These are the activations of a small neural network, seen along a few directions. Each row is one input.
In each table, some parts of the input vary, and every possible input appears once, in random order.
Descriptions start from the smaller parts, as in this example, which fits no table here: one of 8 places around a ring, together with either a single point or one of 11 places along a line or (one of 2 separate values, together with one of 6 places along a line).
Shared parts are said once, and a part with two or three values counts as separate values.
In the rows, zero is written as 128.

Other details of the inputs vary at random and push rows far along two fixed directions, the same in every table; ignore that.

Rows:
row 1: [175 123 136 235 182  79  82 106 189  94 154]
row 2: [194 177 143 241 140  60 159 118 179  91 136]
row 3: [154  77 125  93 168  85 152  59 118 167  51]
row 4: [237 169  88 198 139  74 132  89 154 105 122]
row 5: [ 50  63  97  54 126 166 116 152 111 163 150]
row 6: [160 209 146 193  76 181 136 175 126 105 145]
row 7: [ 99 165 153  49  81 166 111 197 107 115 138]
row 8: [ 79 114 116  70  75 199  67 182 121 115 153]
row 9: [166 193 162 161  78 141 101 212 144  83 165]
row 10: [216 155 101 178 142  48 111  99 153  91 158]
row 11: [195 167 129 245 134  67 164 108 162  90 153]
row 12: [165 141  75 220 153  72 111  89 208 118 167]
row 13: [135 167  82 168  58 159  87 195 190 107 182]
row 14: [ 16  87 127  20 162 164 131 129 133 177 115]
row 15: [128  92 134 108 175  91 160  42 118 172  53]
row 16: [101 145 162  69  83 180 118 197  85 116 157]
row 17: [143 170 124 195  76 161  89 225 203 102 178]
row 18: [187 176 122 214 143  48 161  95 176  97 128]
row 19: [114 164 162  72  89 203 134 197 101 133 103]
row 20: [ 72  33  90  93 224  83 141  46 125 177 132]
row 21: [179 142  97 236 141  86  74  94 186  87 169]
row 22: [240 186 110 210 138  77 130 116 169  97 119]
row 23: [158 218 158 188  83 175 130 185 142 106 129]
row 24: [ 83 149 174 107  67 205 140 168 105 155  80]
row 25: [ 54  77 163  39 126 188 164 102  61 188  65]
row 26: [141  70 133  94 190  69 182  75 105 136 109]
row 27: [ 68 137 138  37 124 149 130 123  85 142 130]
row 28: [177 165 142 197  36 175 125 179 129 116 119]
row 29: [ 89  94 150  13 149 183 159 130  59 164  91]
row 30: [126  49 117  85 212  84  90  78 144 131 117]
row 31: [127  93 148 103 212  74 147  64  99 139 132]
row 32: [119 189 133 210  80 167  98 211 202 107 176]
row 33: [118  38 105 102 214  88 131  85 149 157 140]
row 34: [139  53 106  64 171  89 156  32  95 181  50]
row 35: [106  46 135 124 222  98 107  61 124 138 135]
row 36: [123  67 116 126 167  95 162  32  84 176  73]
row 37: [ 77  73 166  21 123 178 151 130  77 183  48]
row 38: [206 167 102 235 149  82 143  81 133 111 137]
row 39: [144 148 146 180  86 169  60 212 170  83 168]
row 40: [187 129  85 203 160  62 102 121 220 111 158]
row 41: [ 53 137 149  88  95 199  79 179 133 121 141]
row 42: [ 95  58 114 119 221  93 141  69 150 163 139]
row 43: [ 78 171 181  83 101 176 122 190 106 122 140]
row 44: [ 92 187 130  80  74 204 139 156  94 139 113]
row 45: [193 178 130 201 162  48 121  98 166  95 149]
row 46: [ 98  42 109 127 207  92 101  54 110 140 140]
row 47: [ 92 141 136  70  69 172 112 189  70 119 161]
row 48: [ 98 122 128  95  35 203 133 169  70 154  97]
row 49: [158 150 120 185 139  81 124 106 116 106 167]
row 50: [102 116 115 141  65 189  63 196 116 101 179]
row 51: [ 77  97 147  86  93 208  77 197 110 116 160]
row 52: [ 89 150 167  72  74 175 155 207 111 120 117]
row 53: [161 240 138 188  62 172 125 184 150 100 132]
row 54: [142  65 105  70 206  90 162  49  71 163  88]
row 55: [ 81 137 127  79  53 173 156 187  79 123 137]
row 56: [121 126 116 151 133  91 173  95 107 125 133]
row 57: [140  88 102  75 172  59 174  62 115 138  99]
row 58: [174 153 110 196 101 106 139  77 142 136  95]
row 59: [100  84 113  64 197  64 187  31 105 157  90]
row 60: [ 90 162 145  61  64 166 153 195 115 118 114]
Description of these inputs: one of 2 separate values, together with one of 5 places around a ring, together with one of 6 places along a line.
Q: The inputs of row 37 and row 19 match in every part but the place on the line of 6. If row 15 is changed in the same way as row 37 into row 19, which row does it become?
A: row 53
Q: The inputs of row 54 and row 48 match in every part but the place on the line of 6. If row 23 is changed in the same way as row 54 into row 48, which row does it become?
A: row 24
Q: Change only the choice among 2 separate values in row 60. List by row number the other rows that result.
A: row 18
Q: Change only the place on the ring of 5 in row 18. List by row number the other rows that result.
A: row 2, row 11, row 56, row 59
Q: Change only the place on the line of 6 in row 25. List by row number the other rows that result.
A: row 6, row 11, row 31, row 35, row 42
Q: Change only the place on the line of 6 in row 16. List by row number the other rows that result.
A: row 26, row 28, row 29, row 33, row 51
